A small network was shown many inputs. Here are its activations along a few directions, one row for each input.
In each table, some parts of the input vary, and every possible input appears once, in random order.
Descriptions start from the smaller parts, as in this example, which fits no table here: one of 4 places along a line, together with either a single point or one of 11 places along a line or (one of 2 separate values, together with one of 8 places around a ring).
Shared parts are said once, and a part with two or three values counts as separate values.

A family of inputs:
x1: [-0.920, 0.673, 0.156, 2.253, -0.205, -1.960, 1.325, 0.548, -0.547, -1.755, 0.947]
x2: [-1.929, 0.564, -2.072, 0.932, -0.888, -1.564, -1.157, 0.662, -1.381, 0.499, 0.058]
x3: [0.060, -2.436, -0.011, 2.388, -0.406, -0.743, 1.339, 0.798, -0.864, -1.117, 0.840]
x4: [0.379, 0.773, 0.694, -0.361, -0.341, -1.717, 2.446, -0.821, -1.490, -1.196, -0.357]
x5: [1.134, -0.158, -0.655, -1.969, 1.979, -0.063, -2.222, -0.709, -0.959, 1.385, 1.037]
x6: [-0.623, 0.488, 1.938, -1.261, 0.347, 1.579, -0.727, 0.448, 0.151, -1.906, -1.012]
x7: [-0.575, -0.703, 0.590, -0.988, 2.843, 1.683, 1.171, -0.523, 2.505, 1.587, 0.380]
x8: [-0.414, -2.024, -2.268, 1.851, -0.246, -0.070, -0.986, 1.590, -2.009, 1.148, 0.316]
x9: [-1.016, 1.529, 1.357, -0.699, -0.885, 0.809, 1.658, -0.240, -1.654, -0.145, -0.256]
x10: [-0.799, 1.010, -1.835, -1.497, -0.666, -1.271, 0.051, -0.384, -2.315, 0.888, -0.972]
x11: [2.119, 2.451, -1.746, 2.844, -4.403, 2.197, -1.679, -2.319, 2.194, 1.000, -1.417]
x12: [2.911, 1.657, -0.146, -0.232, -7.108, -0.065, -0.805, 1.973, 4.076, 1.340, -1.940]
x13: [0.425, 0.103, -0.695, -1.209, 0.978, -0.087, -2.288, 0.580, -1.111, -0.670, -1.749]
x14: [-2.297, 1.083, 0.927, 1.573, -1.104, 0.410, 0.370, 0.891, -0.470, -0.541, 0.590]
x15: [-1.576, -1.900, 0.526, 1.936, -1.037, 1.679, 0.569, 1.446, -0.637, -0.068, 0.838]
x16: [0.373, -1.143, -1.398, -1.272, 3.437, -0.192, -0.593, -0.702, 1.238, 2.992, -0.579]
x17: [1.252, -0.472, 1.228, -1.256, 1.983, -0.737, 0.261, -1.194, 0.365, -1.007, 1.989]
x18: [0.057, 0.195, 1.359, -1.739, 1.305, 1.835, -0.422, -0.545, 0.427, -0.073, 2.158]
x19: [0.819, -0.259, 1.458, -0.738, 0.949, -0.769, -0.092, -0.295, 0.033, -2.977, -1.055]
x20: [0.619, -1.432, 0.595, -0.555, 3.467, -0.953, 1.780, -1.204, 2.447, 0.615, 0.183]
Describe the family of inputs behind these rows. -> either one of 2 separate values or (one of 3 separate values, together with one of 6 places along a line)
Which other rows belong to the same alternative as x11? List them by row number. -> x12
Change only the choice among 3 separate values in x8. List by row number the other rows that result. -> x3, x15

A family of inputs:
x21: [1.347, 3.386, -2.579, 0.521, -7.198, 0.051, -1.991, 0.957, -1.718, -0.108, -2.271]
x22: [-1.208, 1.302, 2.319, -0.866, 2.046, 0.535, 1.570, -1.061, -0.175, -1.136, -0.317]
x23: [-0.181, -2.649, -1.301, -1.589, 4.526, 1.124, -2.682, 0.171, -2.449, 0.690, 0.154]
x24: [0.258, -1.477, 0.258, -3.200, 4.803, 1.049, -2.850, -0.110, 0.608, 0.311, -0.076]
x25: [-0.615, -3.244, -2.504, -0.564, 4.465, -1.616, -2.404, 0.334, -1.470, 0.799, 0.032]
x26: [-2.190, -0.624, -0.597, 1.468, 1.701, -2.247, 2.185, -0.695, -2.169, -0.848, -0.056]
x27: [1.603, -0.164, 2.520, -0.095, 1.242, -0.292, 1.404, -1.527, 1.671, -3.319, 1.053]
x28: [-1.849, 0.142, 0.575, 0.759, 1.696, 0.933, 1.609, -0.974, -2.938, -0.749, 0.070]
x29: [2.278, 0.480, -0.580, 2.996, -6.938, 2.282, -0.190, -0.169, 5.320, 1.794, -1.296]
x30: [1.904, -0.730, 0.590, -2.464, 3.370, -0.408, -0.008, -2.662, 2.208, 2.280, 1.090]
x31: [1.285, 3.035, -3.583, 2.413, -6.833, -2.410, -1.820, 1.482, -0.843, 0.323, -2.558]
x32: [-1.867, -2.067, 0.859, 1.349, -0.003, -2.677, 1.785, 2.431, -2.319, -2.088, 1.388]
x33: [-0.647, -0.074, 1.324, 1.691, 1.415, 0.869, 0.640, 0.141, -2.993, -2.806, 1.630]
x34: [1.186, -0.486, 0.328, -2.364, 2.542, -0.259, 1.951, -0.868, 2.831, 1.553, -0.626]
x35: [-0.323, 0.574, -1.894, 4.027, -6.714, 3.197, -1.243, 1.197, 0.960, 1.893, -0.612]
x36: [-0.265, 1.046, 2.885, 0.031, 1.840, 0.719, 0.546, -0.089, -0.257, -3.191, 1.457]
x37: [-1.535, -1.302, -1.928, 0.207, 3.664, -1.828, -0.785, -1.119, -1.740, 2.546, 1.419]
x38: [-1.079, -1.155, 2.131, 0.606, -0.374, 0.375, 1.435, 2.148, -2.922, -1.891, 1.395]
x39: [1.398, -1.305, 3.574, -0.606, -0.353, -0.509, 2.482, 0.786, 1.827, -2.004, 0.814]
x40: [-1.827, -0.614, -1.156, -1.841, 2.142, 0.174, 1.122, 0.181, -1.907, 1.401, 0.114]
x41: [-1.225, -0.285, 3.431, -1.214, 0.108, 0.349, 1.301, 1.702, -0.006, -2.489, 1.316]
x42: [0.640, -0.214, 1.803, -0.707, 1.753, -0.243, 2.821, -2.359, 1.701, -1.069, -0.304]
x43: [-0.066, 0.819, 1.064, -2.314, 3.688, 0.923, -1.374, -1.456, 0.479, 2.269, 1.128]
x44: [-1.790, -0.942, -2.074, -0.292, 2.616, -2.346, 1.346, 0.771, -1.324, 1.698, -0.344]
x45: [-1.296, 0.966, 0.422, -2.808, 2.418, 0.833, 0.694, -0.084, 1.319, 1.236, -0.188]
x46: [4.002, 3.308, -1.294, -0.578, -7.385, -0.832, -1.037, -0.457, 2.951, -0.023, -2.907]
x47: [-0.943, -0.759, -0.752, -1.392, 3.408, 0.507, -1.110, -1.458, -2.372, 2.354, 1.615]
x48: [1.920, -2.976, -0.220, -3.206, 4.391, 0.003, -1.511, -1.340, 2.319, 0.205, -0.137]
x49: [2.064, 4.792, -0.860, -0.886, -7.013, 0.133, -2.498, 0.705, 1.053, -0.359, -2.604]
x50: [0.217, 0.243, -2.535, 5.679, -6.149, 0.199, -1.028, 2.138, 1.154, 2.174, -1.202]
x51: [-1.440, -0.978, -0.066, 2.554, 1.668, -1.931, 1.197, 0.318, -2.469, -3.056, 1.848]
x52: [0.242, 1.951, -0.162, 2.684, -6.544, 3.343, -1.559, 0.966, 3.669, 1.609, -1.023]
Describe the family of inputs behind these rows. -> one of 4 places along a line, together with either one of 2 separate values or one of 6 places along a line
Changing only the place on the line of 4 turns x39 into x32. The same change can be made to x27. Which row results? -> x51
Change only the place on the line of 6 in x28. List by row number the other rows that result. -> x23, x33, x38, x40, x47

A family of inputs:
x53: [-0.377, 0.507, -1.521, -1.886, 1.284, -4.703, 0.850, 1.477, -2.135, -0.085, -1.129]
x54: [0.630, 3.345, 2.831, -1.022, 1.552, 2.266, -0.655, -2.347, 0.557, -1.889, 0.178]
x55: [1.814, -2.152, -0.418, -1.077, 2.111, -2.067, 0.123, -0.867, 3.949, 3.051, -2.085]
x56: [-0.760, -2.080, -2.292, -2.194, 3.616, 2.996, -1.398, 0.209, 2.391, 4.748, -0.076]
x57: [2.844, 0.249, -1.834, -1.485, 2.721, -2.484, -1.903, -1.115, 0.289, -0.210, -1.845]
x58: [3.180, 0.262, 2.304, -2.108, 0.322, 1.484, -0.803, 0.568, 1.725, -3.944, 0.844]
x59: [2.162, 1.262, 0.002, -1.659, 1.370, 0.088, 0.889, -3.413, 0.043, -1.531, -1.240]
x60: [0.212, 0.863, 3.961, -0.522, 1.073, 2.901, 1.688, -2.051, 3.909, 1.679, -0.026]
x61: [-0.635, 0.861, -2.195, 6.805, -8.398, 0.195, -0.475, 2.339, -0.491, 0.363, -1.059]
x62: [-2.008, 3.202, 3.464, -0.764, -0.148, 0.261, 1.466, -0.242, -2.740, -1.878, 0.058]
x63: [0.414, 3.764, -2.228, 2.536, -9.579, -0.582, -1.772, 2.083, -1.322, 0.098, -3.058]
x64: [-3.172, 0.212, -2.361, -2.237, 2.704, 0.512, -1.590, 2.104, -4.207, 1.009, -0.344]
x65: [2.108, -2.295, 4.444, -1.782, -0.162, 1.873, 0.856, -0.104, 4.998, -0.372, -0.193]
x66: [0.691, -0.882, 1.155, -1.679, 0.533, 0.296, 2.752, -3.242, 3.816, 1.160, -0.928]
x67: [-0.949, -3.012, 3.874, 2.552, -0.440, -0.076, 1.504, 1.993, -0.703, -4.038, 1.798]
x68: [2.113, 1.833, -1.790, 2.036, -8.805, 2.014, -1.104, 1.018, 5.679, 3.741, -2.419]
x69: [-1.071, 1.470, -0.362, -1.903, -0.007, -1.693, 3.619, -0.322, -2.381, -2.309, -0.164]
x70: [-1.495, -2.504, -1.759, 3.020, 2.303, -3.868, 1.614, 1.558, -1.048, -0.909, 0.586]
x71: [1.410, -1.838, -1.103, -2.031, 2.542, 0.869, -0.205, -0.948, 2.400, 4.075, 2.502]
x72: [-4.594, -2.620, -2.070, 2.391, 3.119, 0.552, -1.220, 1.698, -2.849, 0.918, 1.408]
x73: [-2.348, -1.619, 0.752, 2.871, 0.798, -1.789, 3.252, -1.434, -1.715, -2.210, 0.659]
x74: [3.228, 3.866, -2.400, 1.987, -8.095, 1.386, -3.658, 0.087, 1.682, 0.770, -3.154]
x75: [2.257, -0.109, -1.233, -2.153, 2.572, 0.171, -2.964, -1.937, -1.257, 1.138, 1.494]
x76: [-3.346, 0.540, 2.503, 3.294, 1.159, 0.483, 2.740, 0.493, -0.864, -2.408, 3.064]
x77: [-1.237, 0.161, -1.093, -2.497, 1.070, -1.933, -0.416, 0.964, -3.832, 0.877, 2.429]
x78: [0.382, -0.300, -2.619, -1.572, 3.939, 2.336, -4.502, -1.210, -1.373, 1.691, -1.366]
x79: [-1.928, -2.942, -1.523, 2.837, 1.929, -1.287, 0.138, 0.347, -2.650, 0.253, 4.191]
x80: [0.474, -0.041, 3.511, -1.757, -1.083, -0.203, 1.176, 2.293, -1.871, -3.788, -0.124]
Describe the family of inputs behind these rows. -> one of 4 places along a line, together with either a single point or one of 6 places along a line
Changing only the place on the line of 4 turns x63 into x68. The same change can be made to x53. Which row results? -> x55
Which other rows agree with x54 in the place on the line of 4? List them by row number. -> x57, x58, x59, x74, x75, x78
Change only the place on the line of 6 in x77. List by row number the other rows that result. -> x53, x62, x64, x69, x80
